These are the activations of a small neural network, seen along a few directions. Each row is one input.
Each table varies a few parts of the input and shows all the possible inputs, shuffled.
Descriptions start from the smaller parts, as in this example, which fits no table here: one of 4 places along a line, together with either a single point or one of 9 places around a ring or (one of 2 separate values, together with one of 5 places around a ring).
Shared parts are said once, and a part with two or three values counts as separate values.
In the rows, zero is written as 128.

Other details of the inputs vary at random and push rows far along three fixed directions, the same in every table; ignore that.

Table:
row 1: [133 107  81 118 108 135 127 101 114 121 131 134 141 148]
row 2: [115 123  77 158  89 120 131 134 104 148 111 132 156 162]
row 3: [185 128 120 118 128 127 119 104 144 137 195 119 145 147]
row 4: [151  86 147  72 151 125 131 159 184 133  88 114 176  66]
row 5: [ 82 100 120  99 132 127 145 178 146 137  32 116 163  86]
row 6: [127  91 147  73 167  98 139 160 168 111  81 106 192  83]
row 7: [150 136 200 128 188 139 125 131 147  93 195 142  98 128]
row 8: [155 139 127 128 129 106 129 109 116 117 152 123 138 155]
row 9: [ 86 150 146 155 121 144 123 120  94 117 101 145  62 105]
row 10: [147 147 195 127 185 133 127 124 138  99 176 143  75 129]
row 11: [ 90 155 147 153 130 148 126 125 112 124 104 139  60 125]
row 12: [ 92 145 139 149 128 139 123 123 106 122  98 137  79 109]
row 13: [101 126 130 129 112 166 113 135 115 142 106 133  68 105]
row 14: [134  88 142  72 169  94 143 169 164 116  70 110 188  89]
row 15: [125 135 165 118 155 126 131 138 126 109 113 135  98 113]
row 16: [149 124  92 140  80 134 126 114 134 167 126 128 156 140]
row 17: [ 73 129 106 140  91 174 114 147 111 158  58 135  62  93]
row 18: [161 136 121 129 137 103 134 114 134 123 178 119 153 169]
row 19: [133  92 149  72 170  95 136 157 161 110  78 109 188  82]
row 20: [176 129 122 124 116 130 124 108 149 146 170 128 144 136]
row 21: [118 135  87 139  97 118 132 118 115 143 125 117 165 153]
row 22: [ 91 131  73 168  75 142 133 139 101 156 106 133 148 159]
row 23: [118 141 176 136 160 151 128 137 137 111 158 144  96 126]
row 24: [123 130 101 150 108 120 130 129 114 138 128 135 139 160]
row 25: [135 125  72 148  64 136 127 117 127 175 104 130 149 138]
row 26: [158 135 124 126 139 102 129 109 125 121 158 120 148 157]
row 27: [150 128 127 134 136 114 132 126 137 122 174 129 153 162]
row 28: [100 144 159 139 144 146 127 122 122 115 136 135  92 105]
row 29: [ 87 134 118 141  96 171 119 140 126 158  63 142  71  90]
row 30: [152 134 121 128 132 112 130 106 131 120 181 114 170 149]
row 31: [114 133 162 128 156 136 134 144 140 115 122 136  95 118]
row 32: [124 150 177 138 155 141 128 129 119 105 142 148  64 126]
row 33: [135 122  89 127  93 139 116 121 118 153 139 119 125 140]
row 34: [140 144 117 146 122 114 126 101 118 122 169 122 135 154]
row 35: [133 143 166 126 145 165 109 122 136 125 155 139  54 105]
row 36: [155 135 120 136 132 101 127  98 118 119 180 122 149 150]
row 37: [162 132 125 118 132  97 128 108 121 114 159 119 163 149]
row 38: [ 68 127 116 143 110 136 132 141 114 133  62 130 105  95]
row 39: [120 133  79 148  84 108 128 112  95 136 109 121 153 147]
row 40: [167 129 129 130 133 106 129 119 126 115 181 131 157 166]
row 41: [119 141 101 143 107 125 133 118 115 139 128 121 142 155]
row 42: [109 132  77 150  88 125 139 134 115 151 115 124 155 162]
row 43: [140 144 199 138 174 146 121 128 124  93 175 152  74 124]
row 44: [149  64 145  49 163 119 128 166 172 123  98 101 185  71]
Each input here is: either a single point or one of 11 places along a line or (one of 4 places along a line, together with one of 8 places along a line).

Table:
row 45: [141 117 177 100 181 137 113 127 152 105 160 126 114  93]
row 46: [148 172 102 175  91 126 108  76  90 149 177 133  88 171]
row 47: [188 135 153 100 154 104 124 101 146 108 174 115 152 128]
row 48: [115 138 173 122 148 165 120 142 129 113 128 140  71 105]
row 49: [141 117 183 106 173 147 121 150 147 111 150 128 102  99]
row 50: [153 125 118 133 116 121 134 121 143 148 161 126 167 147]
row 51: [ 92 126 154 128 137 160 119 132 130 118 101 134  76  94]
row 52: [ 60 146  73 165  90 123 136 126  85 138  81 122 124 159]
row 53: [166 113 106 112 128  99 122 113 130 129 166 115 163 141]
row 54: [135 123 180 115 167 138 125 150 164 126 139 132 120  90]
row 55: [ 81 130 156 137 123 173 120 154 120 130  84 141  58 100]
row 56: [ 80 130 128 125 118 153 126 141 112 127  61 141  68  85]
row 57: [ 84 130 147 138 132 170 132 150 128 138  66 149  68 100]
row 58: [ 65  98  70 137  84 111 144 178 100 139  19 125 191 125]
row 59: [169 143 115 148 116 130 112 103 112 139 219 128 128 182]
row 60: [145 126 181 108 178 142 124 143 161 109 148 140 100 107]
row 61: [133 119 177 108 177 145 119 129 147 103 148 126  98  89]
row 62: [151 132 116 137 116 127 139 118 139 146 159 125 158 146]
row 63: [153  83  98  79 127 103 133 160 156 134 115 102 219 119]
row 64: [107 157  75 191  65 155 123 103  87 169 132 152  83 187]
row 65: [123 133 171 118 159 148 128 118 124 109 132 139  66  98]
row 66: [145  85  96  84 131 108 138 132 151 131 111 102 215 113]
row 67: [147 130 186 110 173 137 129 143 168 113 160 132 117  96]
row 68: [135 154 101 169  87 150 117  97  89 151 183 140  96 186]
row 69: [109 106  78 122  91 129 137 157 137 151  56 125 167 126]
row 70: [ 96 148  84 169  67 149 132 131 112 162  94 136 116 142]
row 71: [182 155 116 146 113 109 119  70 109 137 202 125 132 176]
row 72: [144  92 108 103 117 105 142 156 170 144 105 106 214 117]
row 73: [136 174 103 183  86 149 124  96 107 152 186 145  94 177]
row 74: [ 97 137 162 125 141 171 120 150 123 123 105 144  65  98]
row 75: [132 134 114 126 141  85 142 117 113 108 153 113 155 165]
row 76: [154  83 103  93 126 102 139 156 169 137 103 110 213 130]
row 77: [102 162  83 193  55 148 128 109  97 171 134 145  98 170]
row 78: [ 82 143 165 139 165 134 139 157 128 111  93 139  88 127]
row 79: [124 142 183 107 186  98 136 133 137  93 117 116 124 110]
row 80: [ 87 146  99 157 107 122 137 139  93 134 114 124 126 172]
row 81: [ 85 119  83 140  93  91 141 145  99 131  25 122 179 117]
row 82: [ 73 131 131 132 118 154 123 143 110 128  62 141  55  83]
row 83: [138  84 100  85 124 103 133 137 153 131 107 106 213 110]
row 84: [ 76 101  52 121  69 133 132 149 117 153  25 114 169 106]
row 85: [ 93 136 157 147 131 161 129 154 137 139  93 140  77  89]
row 86: [117 136 168 116 151 147 123 127 126 104 118 139  64  93]
row 87: [120 118 179 112 186 114 132 136 134  77 134 133 142 105]
row 88: [161 143 138 120 137 114 119 104 131 122 155 122 124 126]
row 89: [154 120 112 120 120 130 131 122 125 137 160 121 157 152]
row 90: [129 132 202 127 188 117 141 149 149  87 146 143 134 107]
row 91: [ 84 129 139 139 125 154 123 139 109 127  77 138  53  87]
row 92: [131  94 111 114 141  86 148 162 142 113  91 125 220 138]
row 93: [154 121 140 114 148 129 121 103 135 118 178 124 139 134]
row 94: [155  82 105  88 128  98 140 154 168 139 106 114 221 127]
row 95: [151 116 184  94 179 128 126 121 144 101 156 132 104  98]
row 96: [161 125 110 121 127 122 130 125 143 134 157 129 159 156]
row 97: [179 160 113 148 112 115 124  69 107 135 196 124 126 173]
row 98: [155  96 105  90 119  88 133 134 153 134  90  98 206 111]
row 99: [127 163  89 173  89 146 112  81  91 138 187 136  85 175]
row 100: [142 128  99 150 109 131 127 126 126 147 144 130 131 159]
row 101: [118 165  84 173  83 153 114  83  87 141 169 139  84 172]
row 102: [115 144 199 122 192 119 144 151 153  98 145 129 117 116]
row 103: [175 144 114 141 112 110 123  78 109 124 217 130 123 178]
row 104: [159 134 115 124 111 103 125 100 125 136 144 119 154 141]
row 105: [179 112 158  95 157 117 126 127 152 115 195 120 165 139]
row 106: [163 115 110 116 119 104 128 109 131 122 164 115 153 148]
row 107: [ 76 104  74 136  93  95 145 153  95 124  34 127 173 121]
row 108: [128 138 166 124 150 135 119 126 130 121 109 127  83  89]
row 109: [ 77 130 135 147 122 164 119 158 125 147  63 149  68 100]
row 110: [173 143 143 111 145 112 121 101 136 117 166 122 136 129]
- What is each input in this table made of? => one of 6 places along a line, together with either one of 2 separate values or one of 9 places around a ring
- The inputs of row 96 and row 74 match in every part but the place on the line of 6. If row 69 is changed in the same way as row 96 into row 74, which row does it become? => row 48
- The inputs of row 86 and row 84 match in every part but the place on the line of 6. If row 82 is changed in the same way as row 86 into row 84, which row does it become? => row 99
- Start at row 108 and move only the place on the line of 6, one step at a time. The first step leads to row 91. Which rows follow, in order? => row 61, row 49, row 100, row 85
- Which other rows does row 92 become when the choice among 2 separate values takes its other values? List them by row number. => row 78
- Which other rows does row 81 become when the place on the line of 6 takes its other values? List them by row number. => row 58, row 87, row 90, row 92, row 107

Table:
row 111: [126 126  96 138 105  99 139 129 124 137 113 119 173 145]
row 112: [140  97 155  86 158 133 130 148 162 115 128 120 158  90]
row 113: [136 123 102 129 122 109 139 127 122 130 132 122 166 160]
row 114: [110 131 157 124 141 164 128 139 133 130 105 142  76 104]
row 115: [ 99 137  86 163  81 154 117 122  99 158 118 136 100 145]
row 116: [147 116  77 111  95 112 124 104 113 143 116 112 157 126]
row 117: [ 69 105 157 102 144 164 126 182 148 129  33 134  83  53]
row 118: [134 128  99 141 111 105 135 127 122 133 121 127 163 153]
row 119: [138 146 172 137 145 156 115 122 131 124 160 145  62 126]
row 120: [172 138 174 112 166 130 123 112 157 118 189 124 129 118]
row 121: [174 136 134 130 130 123 121 110 139 130 186 132 133 150]
row 122: [173 135 162 120 153 125 124 110 151 121 190 127 127 130]
row 123: [146 125 106 119 122  95 126  97 113 113 137 113 150 142]
row 124: [107  93  97 111 124 105 136 157 134 131  81 113 192 118]
row 125: [114 171 162 161 141 140 124 110 112 117 154 142  72 135]
row 126: [101 150 111 166  99 136 129 127  95 138 109 140  94 155]
row 127: [ 94 149 104 164 102 140 129 125  95 135 118 136  94 156]
row 128: [125  99 154  89 166 114 139 155 151 101 113 120 174  98]
- What is each input in this table made of? => one of 2 separate values, together with either a single point or one of 8 places along a line
- The inputs of row 119 and row 126 match in every part but the choice among 2 separate values. If row 122 is changed in the same way as row 119 into row 126, which row does it become? => row 111

Table:
row 129: [118 124 153 135 152 126 131 168 135 122  91 134 108 121]
row 130: [ 94 126  26 157  55 118 137 158 105 180  39 120 178 171]
row 131: [121 138 145 110 139 130 130 135 126 114 112 120  92 108]
row 132: [139  98 104  98 139  93 145 169 169 140  86 102 246 118]
row 133: [159 156 121 159  99 161 114  84 108 137 218 140  94 151]
row 134: [185  99 158 107 151 120 123 140 139 112 175 138 151 131]
row 135: [100 174  90 183  71 137 117  91  80 169 148 123  84 162]
row 136: [124 147  57 172  44 167 114 101  76 167 141 143  78 169]
row 137: [198 151 128 126 138  89 130  98 120 112 220 119 167 199]
row 138: [125 125 181 129 169 138 131 154 145 116 127 153  75 116]
row 139: [187 155 122 131 132  98 135  85 134 130 238 107 167 173]
row 140: [138  81  41 103  71 106 142 145 156 162  95  98 245 120]
row 141: [153  85 116  69 147  78 122 130 163 114 111  90 227  85]
row 142: [129 137 170 112 166 124 121 130 129  95 118 145  98 115]
row 143: [178 125 103 133  98 133 106  91 119 147 209 117 158 149]
row 144: [ 73 122 132 109 119 140 119 158 113 136  31 115  81  75]
row 145: [133 135 185 113 181 140 114 136 158 119 147 115 104  86]
row 146: [192 108 160  83 184 101 136  98 151  89 177 122 163 137]
row 147: [154  85 130 100 153  87 147 162 178 128 127 118 226 115]
row 148: [ 98 114 147 108 132 171 124 159 145 128  77 140  68  75]
row 149: [137 117 173 130 151 144 124 150 139 111 137 151  86 117]
row 150: [147 167 129 178 112 113 129 106  88 133 188 142  86 198]
row 151: [173 133 113 155 126  87 135  85 106 110 195 132 172 171]
row 152: [125 120 156 111 156 147 134 140 159 130 116 139 100 122]
row 153: [135 171 110 178 107 149 123  99 106 145 168 137  75 196]
row 154: [137 145 118 135 119 123 104  92 101 122 152 127  84 142]
row 155: [ 57 110 129 124 125 147 141 142 123 125  10 136 114  65]
row 156: [155 140 198 127 179 102 138 133 144 102 182 129 134 125]
row 157: [152 132 170  98 167 119 118 125 137 124 161 114 102 118]
row 158: [ 92 139 174 144 143 124 134 152 119 107  92 134 101  96]
row 159: [173 131 171 100 183 125 112 127 155 116 181 111 110 124]
row 160: [ 77 144 110 166 142 148 127 113  76  89 233 128 116 202]
row 161: [149  89  71 132  85  95 140 145 143 148 126 118 232 146]
row 162: [ 62 133 142 131 129 137 129 151 121 117  36 145 110  76]
row 163: [ 75 127 149 131 138 154 137 165 149 140  62 148 110  87]
row 164: [ 91 105 169 131 134 160 124 170 130 124  71 150 104  64]
row 165: [100 159  60 177  66 146 125  84  63 145 108 144  61 162]
row 166: [126 157 141 151 129 131 122  87 120 109 160 137 105 143]
row 167: [ 82 122 156 119 147 147 119 124 117 118  67 131  81  55]
row 168: [143 110 164  99 145 162 104 133 130 128 136 133  78  88]
row 169: [ 98 132  46 150  57 116 143 129  99 175  67 115 156 176]
row 170: [153 175 131 152 122 132 126  90 103 133 203 131  66 177]
row 171: [107 147 130 155 118 153 134 114 138 145 138 141 100 141]
row 172: [118 128 170 124 143 166 109 127 144 127 143 133  79  83]
row 173: [  8  88 128 109 165 164 134 195  99  90  59 126  98 108]
row 174: [106 171 135 167 111 133 129 115  99 126 136 136 103 148]
row 175: [100 160 126 159 111 128 137 128 108 146 119 136 121 144]
row 176: [159  76 109  69 146  92 132 148 187 146 125  92 238  97]
row 177: [191 125 149  93 177 110 129 129 167 113 190 108 153 139]
row 178: [185 131 165 101 185 112 132 123 177 109 204 106 166 121]
row 179: [ 85 136  43 185  46 100 131 120  79 150  72 134 160 159]
row 180: [135 185 147 177 121 139 130  79 107 134 207 136  81 181]
row 181: [156 137 186 137 181 115 131 141 154 105 175 129 135 127]
row 182: [ 78 130 156 115 144 142 126 137 135 107  65 132  88  56]
row 183: [137 143 167 116 153 122 117 112 131 113 161 109 114 105]
row 184: [181 126 138 125 149  80 125 108 124  96 185 131 151 165]
row 185: [110 133 170 131 148 120 132 155 116 106  94 136  88 113]
row 186: [124 125 184 121 149 174 121 130 144 118 136 145  93  89]
row 187: [118 106  49 142  54 130 131 141 111 170  86 127 209 141]
row 188: [120  97  57 119  93 101 147 153 155 163  64  94 244 137]
row 189: [ 95 115 140 102 143 155 134 162 154 137  66 135  82  81]
row 190: [162 127 158  95 166 100 139 143 146 117 147 120 162 141]
row 191: [104 125 154 131 132 157 128 151 145 128 104 147 117  96]
row 192: [169  76  70  87  98 105 132 155 141 149 106 116 244 141]
row 193: [115 126 141 113 139 128 126 123 130 108  92 134 107 117]
row 194: [175  67 102  53 153  75 131 129 150 119 107  93 225 100]
row 195: [ 76 131 160 131 150 146 135 139 117 110  53 150  98  73]
row 196: [106 168  75 191  74 140 125  86  56 142 121 158  73 187]
row 197: [140 119 168 118 150 151 129 126 164 118 157 134 128 110]
row 198: [144  88  51 113  73 116 138 137 142 160  98 114 205 160]
row 199: [136 151 140 144 138 144 127 125 130 135 159 153  89 161]
row 200: [106 133 146 125 141 152 133 136 154 135 121 135  97  92]
row 201: [140 111 157 101 146 152 110 137 146 127 136 128  88  96]
row 202: [170 150 111 143 114  99 134  85 126 124 205 108 180 187]
row 203: [103 162  73 194  53 166 119 113  80 163 128 160  68 187]
row 204: [162 121 155  91 160 105 136 127 150 105 145 111 156 136]
row 205: [170 133 174  92 182 115 120 107 146  85 181 127 103 115]
row 206: [145 131 150 113 159 125 132  98 133 100 155 127 125 100]
row 207: [133  75  36  89  83  96 132 154 149 177  66  95 223 130]
row 208: [102 158  75 204  68 130 127  94  49 139 113 158  66 184]
row 209: [ 59 131 141 119 123 146 136 159 129 126  34 119  97  57]
row 210: [132 112  61 142  60 146 124 122 106 164 108 132 150 164]
- What is each input in this table made of? => one of 2 separate values, together with either a single point or (one of 5 places along a line, together with one of 8 places along a line)
- The inputs of row 162 and row 142 match in every part but the choice among 2 separate values. If row 191 is changed in the same way as row 162 into row 142, which row does it become? => row 203
- The inputs of row 195 and row 196 match in every part but the choice among 2 separate values. If row 197 is changed in the same way as row 195 into row 196, which row does it become? => row 198
- The inputs of row 136 and row 133 match in every part but the choice among 2 separate values. If row 185 is changed in the same way as row 136 into row 133, which row does it become? => row 158
- Which other rows does row 193 become when the choice among 2 separate values takes its other values? List them by row number. => row 166
- Which other rows does row 177 become when the choice among 2 separate values takes its other values? List them by row number. => row 178
